cols: Q A H U W X S L
[107 106 163 105 122  91 108 164] = nuduv
[127 127 167 100  86 139 165  95] = pediz
[131  82 124 169 184 112 104  94] = zegat
[161  83 123 126 163 118 118 105] = siru
[121 125  89  98  77 115 138 137] = Vefo
[ 97 162 117 160 162  86 162  97] = lopu
[108  99 111 137  91  95  73 121] = bog
[162 137 145  86 163 146 178 101] = Zan
[107 126  83 163 123 130  67 146] = Zipom
col: [ 86 184 163  77]
W
all siru: [118]
5 6
col: [105 100]
U
back: [123 163  83 126 107]
Zipom
all lopu: [162]
1 4 6
col: [124 123  89]
H

cols: F D T P K N G Z M
[ 87 125  88 154 160 155 149 155 178]  Gezuz
[ 88 125 109 148 148 155 125 125 148]  fur
[ 88 125  88 148 160 155 109 104 178]  noni
q: [ 87 125  88 154 160 155 149 155 178]
Gezuz
all Gezuz: [88]
2
col: [125 109]
G
col: [160 148]
K
count fur: [125]
3
count fur: [148]
3
back: [178 104 109 155 160 148  88]
noni

cols: Zir dum Zafen tuk renud pifi Zefam mova
[113 175 190 190 175 134 190 191]  Nof
[151 134 150 112 107 117 151 117]  lupi
[119 115 120 120 109 115 120 120]  sof
all Nof: [113]
0
all sof: [120]
2 3 6 7
back: [134 175]
Nof
count lupi: [133]
0
count lupi: [151]
2
count sof: [120]
4
count Nof: [190]
3

cols: C V R J
[123 129 129 130]  Vek
[129 129 129 123]  Fegem
[124 138 158 128]  fopu
[144 144 160  77]  pud
all Vek: [129]
1 2
back: [130 129 129]
Vek
all Fegem: [129]
0 1 2
count pud: [144]
2

cols: Sas kogub bas susi boset taluz dodog kur Rab
[127 132 149 149 108 141 108 108 149] = Vebal
[151 138 126 128 118 128 106 138 122] = Ledod
[129 132 156 133 128 159 107 130 135] = Disif
[128 141 131 129 134 133 128 138 133] = bofir
[128 131 158 127 133 146  89 128 138] = Kisim
[127 137 145 135 131 184 116 142 146] = Vavi
[128 137 138 137 125 160 122 142 135] = Vem
[128 132 128 131 128 136 109 132 133] = dod
[128 137 136 136 130 163 128 143 136] = Tal
[128 134 149 134 127 149 108 133 138] = natik
[128 132 147 135 129 146 112 133 136] = Mife
[128 134 149 134 128 172 113 137 133] = zulan
col: [146 184 160 136 163 149 146]
taluz
col: [132 143 133 133 137]
kur
all Vebal: [108]
4 6 7
count dod: [132]
2
col: [130 138 128 142 142 132]
kur
all Disif: [133]
3

cols: pere bapa Ganep Rofem Vorif mafof zuvu gopo
[130 161 169 115 132 140 125 137] -> tis
[ 74 131 148 149 138 105  70 181] -> sular
[140 162 108 101 116 148  82 183] -> nes
[132 151 153 137 135 170 113 129] -> gobev
col: [181 183 129]
gopo
col: [169 148]
Ganep
col: [ 70  82 113]
zuvu

cols: lup nufi paza Nozib seber Tuf
[178 125 149 181  89 101] = tep
[165 130  99 103 149  75] = gofa
[195  97 164 160  96 123] = gep
[180 125 148 109 134 166] = mupim
[107 177  78 176 130 122] = pab
[192 168 148 141 161 191] = fuz
[165 113  85 151 112  97] = budo
[ 74 193 113 115 121  94] = biri
[125  89 178 181 149 116] = Nogo
[119  76  74 165  94 141] = garal
[143  66 168  95 172 100] = leb
back: [149 181 178  89 125]
Nogo
col: [ 74 125 119 143]
lup

cols: Meze dip Sagul govid
[118 139 142  91] : todo
[ 85 132 168 117] : vir
[121 131 153 116] : depa
[131 136 143 140] : lumiz
[118 144 144 128] : nibev
[115 135 125 104] : minal
[108 140 143 107] : Vav
[ 85 132 150 117] : pobo
[184  71 192 189] : togil
[139 163 109 168] : gite
[184  71 192 182] : lapo
q: [184  71 192 189]
togil
all nibev: [144]
1 2

cols: gazom suma Zenor gefu
[130 126 133 146] : gura
[146 128 131 121] : Tipod
[115 185 122 140] : vez
[135 116 129 155] : buzo
[134 143 140 144] : senak
[159 112 127 121] : vila
[137 111 124 136] : Posa
[134 128 123 141] : guvur
[111 122 136 157] : lapal
[124 137 111 161] : naf
[ 89 111 131 122] : Dif
[112 141 142 148] : Lamut
all naf: [161]
3
col: [130 146 115 135 134]
gazom
back: [141 112]
Lamut
back: [124 111 137]
Posa
back: [136 124 111]
Posa

cols: pel nat zuzug dozun Lilot Gapog Gobem laton vupop sipi
[ 81  72 187  91  71 181 181 179  71  79] : kazu
[ 72  72 187  91  71 166 181 179 174 163] : Tagu
[ 81  72  81  81  72 181  72  72  72 163] : sasil
back: [187  72  81]
kazu
col: [91 91]
dozun
all Tagu: [72]
0 1
count sasil: [71]
0
all sasil: [72]
1 4 6 7 8
col: [181 166]
Gapog

cols: Kef Dor Gesan datad Fasi Pav naza
[125  82 190  84  81 118 101] -> Resos
[ 99  81 190  84  81  81  99] -> Sadeg
[125 102 190  80  84 102 175] -> Nole
back: [ 80 190]
Nole
all Sadeg: [81]
1 4 5
all Nole: [102]
1 5
count Sadeg: [82]
0
col: [ 99 125]
Kef

cols: lupu fupil refom zas voluz ridet
[130 116 116 130 115 181]  fef
[121 142 132 180 121 181]  levef
[108 108 108 181 181 181]  Fesuz
[122 134 136 130 123 181]  lura
[131 123 107 121 117 181]  gozu
col: [116 142 108 134]
fupil
col: [142 108]
fupil
col: [181 130]
zas
all fef: [115]
4
all Fesuz: [181]
3 4 5

cols: fud fepoz guvek Vigok
[144 113 107 112] -> dobe
[150 118  99  74] -> loza
[112 107 128  81] -> neme
[119  99 118  98] -> Nibok
[140 128 102 119] -> vezar
[126 119 128  88] -> pero
col: [144 150 112 119]
fud
q: [150 118  99  74]
loza
back: [107 113]
dobe
back: [74 99]
loza

cols: latal Tuda ligag sel Zazu
[132 144 118 139 141]  vapo
[135 126 179 135 135]  zum
[130 127 129 135 132]  ror
[131 119 124 111 138]  Gumop
[ 90 180 152 105 180]  gemu
[132 138 119 132 138]  zaka
[134 122 138 106 158]  duzu
all zaka: [132]
0 3
back: [158 106]
duzu
count zum: [135]
3
col: [132 135 130 131  90]
latal
count gemu: [180]
2

cols: kido sur lar Fam Zef vizar bavez naku
[129 154 156 106 152 106 166  92]  Nove
[ 82  86 111 163 101 174 143  85]  vul
[140 151 147 113 146 100 153 160]  zaro
[103  75  88 129  84 175 112 172]  pital
[116 163 181  98 176 139 188 127]  viru
[140 151 147 147 146 100 153 147]  Som
[189 155 144 153 158 142 117 158]  Tefu
[117 126 131 112 127 132 145 121]  kone
count vul: [85]
1
col: [ 98 147]
Fam
count Som: [147]
3
col: [103 116]
kido

cols: ris nugi minur sedon Kezo Rovo kof pori
[128 128 119 122 151 127 130 122]  Zaneb
[128 151 128 122 128 122 128 122]  Tivev
[123 129 103 130 129 127 127 106]  siras
[130 129  81 126 149 127 129  86]  Dov
[117  78 128 126 131  88 197 126]  gusez
[127 121 127 135 148 136 128 126]  dedut
[123 127 108 133 129 128 124 118]  nud
[128 130 119 122 151 127 130 122]  Resuv
[129  92  81 126 149 127 129  86]  lel
[117  82 113 130 130 131  84 127]  bezum
[ 82 128 125 169 135 197  88 126]  sor
all Tivev: [128]
0 2 4 6
q: [ 82 128 125 169 135 197  88 126]
sor
all Dov: [81]
2
col: [127  88 136 128 127 127 131 197]
Rovo
col: [128 129 149 131 148 129 151 149 130 135]
Kezo

cols: Nad nozim gov les lome
[158  86 124 132 133]  Pebim
[158  86 175  87 132]  gasak
[ 86 175  86 132 132]  Vafa
q: [158  86 175  87 132]
gasak
count gasak: [132]
1
all Vafa: [86]
0 2
back: [132 132]
Vafa

cols: Bod dadu Keba gak Sonom Menaf pavef
[144  87 132 133 143 145  86] = vanel
[133 133 133 133 133  71  71] = misis
[128 142 129 113 149  98 114] = Muk
[128  99 129 156 158 145  86] = kefib
[128 153  91 128 153  71  94] = lomo
col: [132 133]
Keba
count vanel: [142]
0
col: [158 153]
Sonom
count lomo: [127]
0
q: [133 133 133 133 133  71  71]
misis
all misis: [133]
0 1 2 3 4
count misis: [133]
5

cols: dok vis gatu bidek
[ 83  83  83 136] = Vovu
[113 157 182 176] = Dar
[163  99  80  99] = Nokil
[171 171 141 171] = neba
[161 171 141 171] = Daket
col: [176  99 171 171]
bidek
count neba: [171]
3
col: [ 80 141]
gatu
count Vovu: [83]
3

cols: luzi Kuvo Lefu kade
[111 146 111 129] = giki
[145 111 146 124] = pufeb
[165 123 144 132] = Fik
[126 121 129 144] = daf
[106 112 100  84] = tuge
[123 121 129 124] = fuza
[157 160  73 135] = fozal
[167 150 114 133] = milup
[105 107 180 180] = zasa
[112 118 140 145] = Tiri
[154 110 147 106] = pul
q: [123 121 129 124]
fuza
all zasa: [107]
1
back: [111 146 111]
giki
col: [ 73 114]
Lefu
back: [135  73 160]
fozal
col: [111 145 165 126 106 123 157 167 105 112]
luzi
all giki: [111]
0 2

cols: mobur ruz zilu nure rulu ginem bos Fele dos dal
[117 122 129 174 133 115 115 105 147 131] : Seper
[117 122 117 174 133 106 115 105 147 141] : lidod
[117 122 129 174 133 115 115  77 147 131] : Tiz
[194 178 185 122 183 183 102 157 167 172] : Soku
back: [106 133 174 117 122]
lidod
col: [133 133 133]
rulu
col: [117 117 194]
mobur
q: [117 122 129 174 133 115 115  77 147 131]
Tiz
all lidod: [105]
7

cols: ter koduk seti neduf
[ 78 166 132 101] -> sufez
[166 126 123  92] -> Vudu
[100 142 113 126] -> kelu
[164 133 154 158] -> Bira
all sufez: [132]
2
all kelu: [100]
0

cols: mepim tuti torik veso Dimi guzek Gur
[ 59 126  93 112 146 145 127] -> muved
[ 59 126 124 112 115 145 127] -> selot
[115 115 124 115 115 145 151] -> Rirur
[ 59 126  93 112 120 145 127] -> kol
q: [ 59 126  93 112 120 145 127]
kol
count Rirur: [115]
4

cols: Vub dozil Gof Pumom
[158 104 127 114] = Poz
[153 121 158 150] = bik
[120 124 157 112] = Vefe
[157 157 157 157] = muka
[141 107 157 112] = sep
count muka: [157]
4
count Poz: [114]
1
q: [157 157 157 157]
muka
col: [120 157 141]
Vub
col: [120 157]
Vub

cols: vodir koped novu keluk Zar
[103 157 137 141 187] -> Sinor
[117 117 117 124 149] -> Gazu
[109 134 149 149 164] -> fugo
[118 152 119 151 154] -> sugo
[118 153 118 118 153] -> kav
[128 106 123  73 167] -> sar
count kav: [118]
3
col: [117 109 118 118]
vodir
all Gazu: [117]
0 1 2
count Gazu: [124]
1
back: [ 73 123 106]
sar

cols: pepi giv zizez pidal kir pufam dak revi duk topu
[184 147 155 154 157 159 172 136 182 183]  Vemak
[184 193 185  77 188 182  90 139 158 197]  gofuz
[184 193 185  77 188 188 182 188 158 197]  bep
[ 85  81 154 154 157 159 172 143 182 183]  dibif
[ 81  85  69 162 116  94  98 183 105  77]  sasev
[100 114  82  85  69 162 116  96 192 155]  Div
col: [116  69]
kir
col: [184 184  85]
pepi
count bep: [193]
1
back: [116 162  69  85  82]
Div
q: [ 81  85  69 162 116  94  98 183 105  77]
sasev
count dibif: [154]
2

cols: Rogin foti Nel miza rasot malod mal
[135  88 120  64 123 128 135]  puvu
[174 174  98 126  98  85 140]  Medob
[ 74 103 135  91 110 175 135]  pif
back: [ 91 135 103  74]
pif
back: [ 91 135]
pif
all pif: [135]
2 6
count Medob: [174]
2
all puvu: [135]
0 6
count puvu: [135]
2

cols: vun tepu ramin valek Nuf
[119 121 116 143 162]  sabok
[135 127 163 131 155]  puv
[116 118 115 173 174]  lapi
[151 125 185 144 126]  rade
[124 124 104 104 129]  viset
[ 98 115  62 122 137]  teteb
[129 126 154  66 112]  Fepo
[119 121 116 187 156]  Donen
back: [137 122]
teteb
q: [119 121 116 143 162]
sabok
col: [121 127 118 125 124 115 126]
tepu
count viset: [124]
2
col: [174 126 129]
Nuf

cols: sop vamen Kug dek
[ 91  91  89 115] : boteb
[186  94 114  95] : duf
[ 94  94  94 133] : gole
all duf: [94]
1
all gole: [94]
0 1 2
col: [91 94]
vamen
back: [114  94]
duf
all boteb: [115]
3

cols: tekag Gizo sulo roz nuz zavas
[141  92  85  92 182 152] = Dun
[159  78 131  78 159  78] = kezub
[153 100 131 103 128 106] = kagon
[153 106 131 103 106 106] = Gubu
[135 113 158 124 183 119] = Ves
all kezub: [159]
0 4
col: [131 158]
sulo
q: [153 106 131 103 106 106]
Gubu
count Gubu: [153]
1
all Dun: [182]
4
all Gubu: [106]
1 4 5

cols: moz gen Dig Nanob mimir
[163 115 162 162  79] : zisi
[129 129 127 129 129] : libo
[128  78 128 128 128] : feb
count zisi: [163]
1
all feb: [128]
0 2 3 4
all libo: [127]
2
all feb: [78]
1
count libo: [129]
4
count feb: [129]
0

cols: Fevul Pera mili sifo Kifop dolif Nisav
[121 135 140  95 118 137 136] = mip
[127 176 127 127 184 176 108] = Mana
[115 141 142 130 139 136 168] = vili
[122 147 133 117  98  98 137] = Lupit
[140 150 140  98 122 140 140] = mimin
[111 141 145 145 142 139 187] = Boniz
[140 103 152 141 152 140 140] = pak
[134 124 120 131 110 117 126] = Kevi
[136 118 115 162  93 124 117] = tadu
count Mana: [127]
3
col: [126 117]
Nisav
all Lupit: [117]
3
all mimin: [140]
0 2 5 6
all Kevi: [131]
3
count pak: [140]
3

cols: peb bonab Togi bamu vev vazop vef bolar pev
[132 123 112 144 152 133 121 150 132] : fefe
[132 152 131 119 152 139 132 131 132] : degu
[181 125 143 143 144 125 116 117 128] : vivev
all vivev: [143]
2 3
count degu: [132]
3
back: [139 152 119 131 152 132]
degu

cols: safi kebup tizol lume Zun Bido zupi
[127  98 115 148 100 139 149] : Leve
[146 147 135 118 121  72 140] : mam
[101  93 122 147 123 155 156] : Tekot
[121 101 134 101 134 101 134] : Muva
[100 132 136 108 151 148 100] : fiti
[102 145 132  90 129 146 103] : Pagak
count Leve: [139]
1
count Muva: [101]
3
back: [139 100]
Leve

cols: Fim Sok Mas dizu Tos goz pogu
[104 186 135  72 140 118 157] : nov
[189 115  93 158  64  93  93] : nir
[176 141  83 105  65 172  72] : fen
[149 129 189  72 185 110 152] : Funaz
[172 143 143 107 123 143 120] : Goke
[ 95 181 113  69 109 140 137] : romin
[189 110 129 149  72 185  68] : Defi
[132 150 132 132 133 132 150] : subof
[144 175 161  77 160 111 157] : ziv
[132 174 179  74 165 118 168] : lufi
[129 179 155 133 160 125 151] : fos
[ 95 189 127  67 122 138 149] : Vep
col: [172 110 143]
goz
back: [185  72 149 129 110 189]
Defi
all nir: [93]
2 5 6
count subof: [132]
4
count Goke: [143]
3

cols: Zok Fifi Tidip Zene noniv febad bina Vin tiv
[113  72  85  95 123 114 166  97 145]  luput
[113 124 113 124 137 124 166 124 124]  Gir
[113  72  71 127 158 124 166  69 164]  nize
[113  72  71  87 135 124 166  91 162]  Rikug
back: [124 124]
Gir
count Gir: [123]
0
all luput: [145]
8
all Gir: [113]
0 2

cols: kib zub Rimas nusib
[113 166 143 143] : gigu
[120 136 162 116] : dup
[122 169 146 146] : midop
[116 129 129 145] : Fumi
[115 174 139 134] : felol
[122 120 146 146] : ravoz
[122 147 159  98] : kago
[124 122 142 146] : zit
[144 144 144 144] : nanal
[123 155 128 124] : matim
[122 162 136 137] : Fekik
[119 145 141 138] : Kuni
q: [120 136 162 116]
dup
all nanal: [144]
0 1 2 3
col: [174 120 147 122 144 155 162 145]
zub
all Fumi: [145]
3

cols: gido Nul semo Vop Negib
[175 119 131 167 155] : Kep
[165 156 156 120 170] : Bogo
[176  66 169 112 166] : Pizu
[127 120 134 120 134] : terav
[104 104  68 192  68] : zik
[175 105 149 149 107] : kebug
[ 94  62  62 176 102] : pob
[147  67 139 138 150] : kikit
[144  63 138 132 164] : gonu
[110 124  62 188  61] : Mab
[156  63  69 129 153] : Gapa
col: [165 176 127 104 175  94 147]
gido
col: [112 120 192]
Vop
count terav: [120]
2
count zik: [68]
2
col: [175 165 176 127 104 175  94]
gido
count Bogo: [155]
0

cols: puvi kunus koma Gusof nule mozu gusom
[163 163 164 164 163 158 163]  Tozi
[162  87 170 142  88 133 123]  pamev
[160 113 114 171 122 169 112]  bubi
[ 75  88 110  77 119  82 132]  tok
[119 122 173 154 135  79 188]  Gon
[129  77 179 149  76 156 165]  lebe
[128 119 147 135 120 104 140]  fira
count Tozi: [164]
2
count fira: [120]
1
col: [154 149 135]
Gusof
back: [179  77 129]
lebe

cols: mipen doma vik sila Fabiz gal Komon tila
[106 155 159 129 139 130 124 143]  Duz
[135 153 127 143 152 110 154 115]  Feduv
[154 139 161 107 128 153 117 142]  gam
[123 160 131 188 149  63 133 137]  pom
[131 160 130 167 150  86 140 131]  Vadi
[145 119 152  96 110 167 100 150]  Pivi
[122 138 110 138 148 114 162 100]  gugen
[133 131 146 135 115 124  97 157]  vib
[119 127 107 140 140 107 140  99]  futop
col: [143 115 142 137 131 150]
tila
count futop: [107]
2
col: [139 152 128 149]
Fabiz
col: [167  96]
sila

cols: Donub bof nuti Kavun feda Nubi nevig Lig
[143 117 143 143 122 143 126 126] -> zut
[152 135 124 127 122 129  72 115] -> kozap
[160 139 142 111 130 129  81 151] -> vemi
[152 135 124 127 122 129 153 115] -> gozud
[141 139 141 111 130 129 129 130] -> Dad
[113 125 121 140 122 122 128 134] -> ros
[138 132 134 161 118 114 139 134] -> zanu
[115 141 116 152 120 139 140 121] -> Fipit
count zut: [143]
4
q: [141 139 141 111 130 129 129 130]
Dad
count Dad: [130]
2

cols: boz pozet kono fube soti mav pim
[141 143 159 159 139 103 139] = Big
[141 143 159 159 143 103 128] = Dop
[139 138 150 158 111  90 128] = tepo
[151 151 148 151  75 131 148] = katik
[160 151 142 150 142 147 157] = Litug
[161  83 150 151  75 131 148] = puf
count Litug: [151]
1
all katik: [151]
0 1 3
col: [111  75]
soti
count Big: [138]
0

cols: Lida fosem bef sorem ladi
[186  68 177 157 155]  Sota
[185 155 177 176  68]  fopif
[ 89 136 160  67  73]  tek
[158 191 100  99 165]  Kun
[158 191 100 158 158]  Bedal
[185 185 180 180 185]  buna
[166 129 180 164  70]  das
count Bedal: [157]
0
count buna: [185]
3
back: [ 68 176 177 155]
fopif

cols: fir fusoz Larug pabar
[126 129 132 140] = tariv
[133 134 160 106] = gonuv
[104 104 127 130] = sibi
[152 159 164 111] = goso
[108 108 143 108] = valo
[113 110 116 141] = gufu
[133 133 129 155] = gepib
[172 177 180  86] = nozu
all gonuv: [134]
1
all valo: [108]
0 1 3

cols: fekev kudi Tad muf
[181 109 182 181] = Sevu
[70 70 70 69] = rizo
[134 133 133 133] = Fer
count Fer: [134]
1
q: [181 109 182 181]
Sevu
count Sevu: [181]
2
all rizo: [70]
0 1 2

cols: gibu Veza Kete Pubo tes gimo Rodo delod Bepa Sudut
[114 114 127 125 114 155 128  96 172 173] -> ret
[155 142 147 116 143 151 125  91 183 102] -> lifu
[160 142 142 114 147 150 130 101 102 102] -> pase
[142 147 114 147 150 113  88 112 169 141] -> valag
all pase: [101]
7
back: [150 147 114 142 142]
pase
count ret: [171]
0
col: [128 125]
Rodo
col: [150 113]
gimo

cols: pepan Tabe Vasu koz
[180 180 180 178] = Mego
[180 178 130 129] = sodub
[181 127 181 128] = Melat
[176 133 121 175] = sodef
[180 129 181 128] = Letev
[175 131 172 124] = sir
q: [180 129 181 128]
Letev
all Mego: [180]
0 1 2

